These are the activations of a small neural network, seen along a few directions. Each row is one input.
Each table varies a few parts of the input and shows all the possible inputs, shuffled.
Descriptions start from the smaller parts, as in this example, which fits no table here: one of 6 places along a line, together with either a single point or (one of 2 separate values, together with one of 5 places around a ring) or one of 11 places around a ring.
Shared parts are said once, and a part with two or three values counts as separate values.

Other details of the inputs vary at random and push rows far along two fixed directions, the same in every table; ignore that.

A family of inputs:
r1: [  4  -9 -14 -27  20 -32  17  -9  -2  18   6]
r2: [ 64  20  -6 -57   9 -67   0 -17  23  62  -6]
r3: [-16 -33 -22  39 -26   7  24 -26 -13 -57  -4]
r4: [ 17  -7  10  -8  43 -32  -1   4  33 -12 -20]
r5: [-35 -34 -19  16  10  18   8   3 -19 -15  -4]
r6: [-20   3 -17  13 -44  17  -7 -11 -27  -6  21]
r7: [ 40  -6   4   6  18 -23  -2 -12   4  40  11]
r8: [  9 -20  21 -16  30 -38  21   0  20   6 -26]
r9: [-13 -45  -8  46  23   9  39  -4  26 -85 -27]
r10: [ 47  16  -6 -49  20 -51 -13  -2  25  75  -8]
r11: [ 35  20   7   3  14 -25   1 -24  33 -21 -22]
r12: [ 30   1  11   5  19 -31  -8  -6  38 -18 -21]
r13: [-30 -35  16  21  -8   9   7   2  -3 -42  -8]
r14: [ 54  36  18 -41  12 -48 -42 -12 -19  87  30]
r15: [ -9  53   7 -36  -9  26 -45  41 -25  64  20]
r16: [  5 -25 -22  50  -4  20  70   1  30 -65 -26]
r17: [ -1 -65 -20  35  20 -19  34 -25  29 -63 -27]
r18: [ 74  22  24  -8  45 -49   2  -3  35  43  -5]
r19: [ 13 -46  -4  24  -4  -1  87  -6  36 -43 -29]
r20: [ 33 -21   6  13  -7 -30  58 -10  43 -17 -30]
r21: [-67  -4  -7   2 -23  50 -61  23 -58  11  34]
r22: [ 13  14  12 -13  30 -16 -19 -13  19 -17 -10]
r23: [ 56   7   2 -16   7 -71 -26 -26  41  34 -22]
r24: [-13  69  11 -16 -34  36 -60  11 -26  35  29]
r25: [-52  14 -16  23 -64  61 -45  15 -47  14  36]
r26: [ 40  -1 -12  -2  25  -7  61 -16  44 -28 -26]
r27: [  6  -8   3  43  22  39  44 -12  -7 -41   9]
r28: [ 23   7  27  -3 -16 -37 -14  -7  20  12 -16]
r29: [-53  31  11 -12   0  54 -54  20 -45  -3  29]
r30: [ -4  12 -13  21 -12  37  33  -3   3 -37  -4]
r31: [-22 -63 -34  34  22   8  71  -9  18 -49 -14]
r32: [ 10  -1 -13  12  -1  20  36  15  18 -16 -12]
r33: [ 60   5 -11 -35  13 -54   7 -11  41  54 -16]
r34: [-14  37  -9 -15 -48  24 -54  19 -35  61  28]
r35: [-41   9  -3  -2 -43  29 -59   0 -56   3  35]
r36: [ 48  11  10 -33  11 -66 -53 -19  31  48  -8]
r37: [ 13  40   7  -2 -18   0 -31  13  10  24   5]
r38: [-45  10  27   4 -47  37 -54  20 -39   6  24]
r39: [-23 -13   7  34 -43  26  21   3  -1 -27   1]
r40: [-19  56  20 -22 -18  31 -80   9 -31  22  27]
r41: [  7  16   7 -21  44 -11   1  -4  10  -1 -15]
r42: [ 11  15   3 -21  35 -20   6  18  23  23  -6]
r43: [-16 -14 -28  20 -37  22  29  -9 -23 -24   9]
r44: [-32 -26  -9  30  25  28  33  15  -2 -49 -17]
r45: [-65   0  -7   1 -39  44 -59  10 -72  -7  40]
r46: [ 56  17  -5 -61  23 -69   1 -15  18  65  -7]
r47: [-13 -14  -7  51 -13  25  19   1   9 -61 -17]
r48: [-14 -20   5   2  -9  17  41  13   0  -4  -7]
r49: [ 24  34  35 -66  20 -53 -31  17  15  87   5]
r50: [-71  37  -2  -8 -11  81 -27  33 -57   6  41]
r51: [-68   5 -11 -10 -23  45 -41  17 -80  14  34]
r52: [  4 -18  -3 -22  22 -39 -10 -17  -3  -1   0]
r53: [-13 -25  20  41 -11  34  33   6 -22 -14  16]
r54: [-25 -65   8  33  17   1  55  -6  18 -71 -24]
r55: [ -6   8 -11  -1  14  33  36   3   2 -20  -4]
Description of these inputs: one of 5 places along a line, together with either a single point or one of 10 places around a ring.
- Changing only the place on the line of 5 turns r24 into r6. The same change can be made to r11. Which row results? => r3
- Changing only the place on the line of 5 turns r29 into r21. The same change can be made to r30. Which row results? => r34
- Which other rows agree with r48 in the place on the line of 5? List them by row number. => r8, r13, r19, r20, r28, r38, r39, r49, r53, r54
- Which other rows agree with r4 in the place on the line of 5? List them by row number. => r9, r12, r15, r16, r18, r32, r37, r42, r44, r47

A family of inputs:
r56: [ 44 -12  -1  14   8 -30  58  -8  50 -14 -33]
r57: [ 50 -18 -18   9  10 -37  41 -39  33 -28 -23]
r58: [ 43 -11   2  12  -1 -41  48 -19  51  -7 -28]
r59: [-34 -23 -21  21  -7  50  44  19 -23 -23  11]
r60: [-17  -4  14   3  -6  -4 -14   6   6 -20  -9]
r61: [-12   9  -2  -4   9  -2 -24  -9  -7 -21   2]
r62: [-50 -22 -11  12   9  43  14  20 -25 -23   4]
r63: [ 33 -29 -17   2  12 -43  58 -24  32   1 -18]
r64: [ 20 -31   0 -20  38 -61  20 -19  33 -10 -26]
r65: [  1  61  13 -42  17   5 -71  18 -18  54  16]
r66: [  0  -1 -17   9 -13   2 -23 -19  -3  -7   5]
r67: [  4  59  34 -43  -9  10 -51  30  -6  67  17]
r68: [-51 -19   5  33 -11  46  11  17 -13 -55  -8]
r69: [-26  22  10  -4 -51  23 -65  15 -26  33  21]
r70: [ 42  43  16 -50  42 -55 -46 -11  23  39 -12]
r71: [-26  -2 -25  36  -7  65  35  10 -19 -45  13]
r72: [ 64  52   3 -42   8 -58 -28 -19  23  67   2]
r73: [-30   0 -28  39 -23  64  29   5 -30 -38  14]
r74: [ -5  47  28 -31   2   4 -58  32  -4  51   4]
r75: [-33 -21   2  55  -4  53   4  -5 -41 -48  25]
r76: [  1  39   3 -30 -12 -13 -77  -1 -21  36  22]
r77: [ -6 -28  14  15  14  -3   2  -2 -22   6  15]
r78: [ 39  -4  -4  -1  46 -18  51 -22  46 -29 -22]
r79: [-18  45  15 -11 -32  44 -35  41 -26  42  24]
r80: [-55 -26  -7  10   4  34   8  13 -31 -31   3]
r81: [-46 -15  -6   6  -2  54  27  17 -27 -15  17]
r82: [-28 -22  25  49 -16  39   1  10 -24 -28  15]
r83: [ 29 -29   5   8   8 -50  20 -17  49 -31 -30]
r84: [ 30 -33  -7 -18  26 -69  13 -22  34   0 -21]
r85: [ -1 -22 -14  -1 -20  -2  16  -9 -16   3   3]
r86: [ -3  -3 -14  -4  -8   9  21   9 -13  20   6]
r87: [ 45 -22   3  10  -7 -40  40 -22  42 -18 -31]
r88: [ -5  19   1 -40 -23 -18 -69   6 -27  72  23]
- Changing only one part turns r84 into r76. The same change can be made to r59. Which row results? => r71
- What do these inputs look like to the network? => one of 3 separate values, together with either a single point or one of 10 places around a ring
- Which other rows agree with r67 in the choice among 3 separate values? List them by row number. => r56, r58, r60, r68, r69, r74, r79, r82, r83, r87
- Which other rows does r87 become when the choice among 3 separate values takes its other values? List them by row number. => r57, r85

A family of inputs:
r89: [ 52  17   7 -22  15 -44  17 -15  27  36 -11]
r90: [ 48  17  11 -24  -2 -46  10 -10  40  29 -22]
r91: [ 19  14  23 -21   4 -29 -42  -9   3  24   8]
r92: [ 26   3 -19 -19   2 -33  -8 -16   9  27   3]
r93: [-16 -51   3   9   9 -20  34   8  24 -22 -27]
r94: [  1 -10   2   7  11 -15  -1 -19   0 -17   1]
r95: [-45  42  20 -16 -27  43 -68  26 -40  18  20]
r96: [  3   5  -1  10  27   2  15   6   7 -10  -9]
r97: [ 13   0   7  -1  19 -19  -5  -2  31 -13 -25]
r98: [ -9   7 -22  -1 -17  30   4   6 -18  13  12]
r99: [-11  17   4  -6 -19   0 -39   1 -39  19  22]
r100: [-64 -45 -13  10  -6  41  28  13 -38 -32   9]
r101: [ 13  -4  -7 -16  29 -23   1 -23  15 -14  -9]
r102: [ 14 -16  -8  22  -1   2  47   2  33 -28 -27]
r103: [ -6  32  -6 -24 -12  27 -11  13 -27  30  17]
r104: [ 43  -2  14 -14  24 -53 -23 -16  33  18 -10]
r105: [  8 -10  -2  17  24   1  55  -5  22 -31  -8]
r106: [  7 -21  11  18  25   0  25 -11  19 -43 -18]
r107: [-12 -51  -2  13  26 -17  41   2  10 -15 -16]
r108: [-19  29  14 -12   7  20 -38   8 -28  15  15]
r109: [ -8  20 -11 -20 -26  15 -19  -2 -29  31  22]
r110: [ 18  16  18 -17  16 -21 -45  -2  10  27   2]
r111: [-13 -48   5   7  24 -19  46  -2   7 -19 -14]
r112: [-39 -23 -16  40 -31  40  22  -7 -34 -36  18]
r113: [ -4 -16   1  21 -25  20  21  -7  -8 -14   7]
r114: [-14  17   8  -9 -36  -3 -46   7 -26  12  11]
r115: [ 10 -29 -22   8   7 -20  28 -24   2 -40 -10]
r116: [ -6  37  13 -16  -3   5 -38  25  -2  25  -1]
r117: [ -6  33   7 -10 -12  25 -11  15 -27  32  17]
r118: [-16  36  16 -16 -19  21 -22  25  -7  19  14]
r119: [ 12  -7   9  -4   2 -34  -8 -17  24 -16 -15]
r120: [ 57   9   9 -14  10 -38   9  -6  37  37 -13]
r121: [-25 -18  -1  32   1  27  43   6   9 -66 -20]
r122: [  5  15 -13 -14  16   7   9   9   8   9   7]
r123: [-14 -27  -6  42   5  38  52  10  13 -51  -2]
r124: [ 25   7   7  -5  -2 -14  28   0  29  -1 -22]
r125: [-35 -28  -7  41 -37  43  18  -3 -28 -39  17]
r126: [-19 -18 -23  11   3  12  -5 -11 -12 -27   6]
r127: [-28  19  14  -8 -17  16 -47   6 -16   1   9]
r128: [-10  15  -6   1 -23   7 -32   3 -28  34  24]
r129: [-35 -28  -4  40 -31  38   6   1 -36 -49  13]
r130: [-15 -24   1  36   3  36  56   5   9 -55  -1]
r131: [-19  31  -4 -21  -4  32 -10  17 -22  16  25]
r132: [-16 -37 -31  27 -12  15  46 -22  -7 -49   1]
r133: [-16  19  21  -9  -6  16 -48   5 -22  12  18]
r134: [ 44  22   7 -20  37 -39  12   1  38  31  -8]
r135: [ 46   8   3 -18  -4 -52  -1 -12  41  34 -21]
r136: [-35 -23 -22  45 -29  50  27   0 -28 -28  13]
r137: [-20  19  -9 -18   4  17 -48   2 -23  16  17]
r138: [-21 -22 -26  27  21  33  45   2   0 -56 -11]
r139: [-33  26  -2  -1 -35  27 -66  18 -61  33  36]
r140: [ 7 12 12  2 16  5 -5 15  6  3 -4]
r141: [ 20 -12  -3   4  -7 -39  -6  -8  20  -9 -19]
r142: [ -2  21   8 -15 -35 -12 -34   0  -8  30  10]
r143: [-31 -43   9  12   2  12  14  19 -10  -7   0]
r144: [ 15  18   0 -36  12 -30 -38 -16  -3  24   9]
r145: [ 14 -28 -31  14   2  -6  45 -21  17 -20 -11]
r146: [-18 -39 -20  44 -28  13  35  -9  10 -49 -11]
r147: [ 22   5  18  -2  26 -14  16   1  20 -10 -14]
r148: [-11 -44 -12  46 -12  13  25  -7  -6 -55  -5]
r149: [-23  36  15  -8 -46  50 -40  24 -47  42  35]
r150: [ 32  15  -2  -8   5 -18   6  -3  12  35  -3]
r151: [-40  27   3  -3 -23  33 -72  15 -53  29  38]
r152: [ 17  18   1 -32  31 -19 -15 -10   8   9  -6]
r153: [-52 -20  -8  37 -19  47  -6   6 -14 -53   0]
r154: [ 17  37   4 -41  26 -17 -19   5   0  29   1]
r155: [-24  16   2   1   1  20 -44   5 -26  12  18]
r156: [ 17 -15  -3  16 -12  -3  16  -8  12   3  -2]
r157: [ 26  -1  -4   3 -10 -17  21  -2  32   6 -20]
r158: [-24 -28 -12  40  21  30  31  -5  -1 -57 -10]
r159: [ 11  27  11  -9 -10  16 -18  21  -8  39  10]
r160: [-23  21  -9 -14   8  28 -37  10 -25   9  14]
r161: [ 52  19   3 -18  27 -38  15  -3  31  38 -15]
r162: [ 11 -32 -29  14   9 -19  24 -20   6 -35 -11]
r163: [ 51  17 -11 -31  27 -36  15  -5  31  36 -15]
r164: [-30 -14  -1  37 -24  64  36  14 -24 -38   8]
r165: [ 37  12  14 -24  38 -52 -14 -24  27  16 -12]
r166: [ 44  10  20 -18  39 -41 -16  -6  36  18 -19]
r167: [-34  35   8 -11 -60  37 -49  18 -42  38  28]
r168: [ 36   3   9 -19  14 -59 -26 -15  40  14 -20]
r169: [  4 -34  22 -12  19 -30  19   4  14   7 -12]
r170: [ 28 -16  -1   9  -3 -28   9 -14  21   5  -5]
r171: [ 27  29  -5 -36  -2 -15  -7  -5   0  44   6]
r172: [ -4 -29  18 -17   9 -36  16   5  20   4 -22]
r173: [-39  46  10 -10 -35  48 -49  42 -29  33  29]
r174: [ 18  10   8  -3  33 -17  20  -3  14  -7 -13]
r175: [  0 -33  -8 -22  29 -31  19   2  12  13 -13]
r176: [ 14 -24 -10  22  -1  -9  49 -24  12 -22  -9]
- Changing only one part turns r103 into r163. The same change can be made to r90. Which row results? => r157
- Changing only one part turns r98 into r171. The same change can be made to r110. Which row results? => r133
- What do these inputs look like to the network? => one of 2 separate values, together with one of 4 places along a line, together with either a single point or one of 10 places around a ring
- A walk changes only the place on the line of 4. It starts at r97 and steps to r166. List the rest of the walk in order. => r158, r160
- Which other rows does r161 become when the place on the ring of 10 takes its other values? List them by row number. => r96, r128, r134, r136, r139, r150, r151, r155, r158
- Which other rows agree with r94 in the choice among 2 separate values and the place on the line of 4? List them by row number. => r89, r99, r105, r108, r111, r112, r117, r165, r174, r176
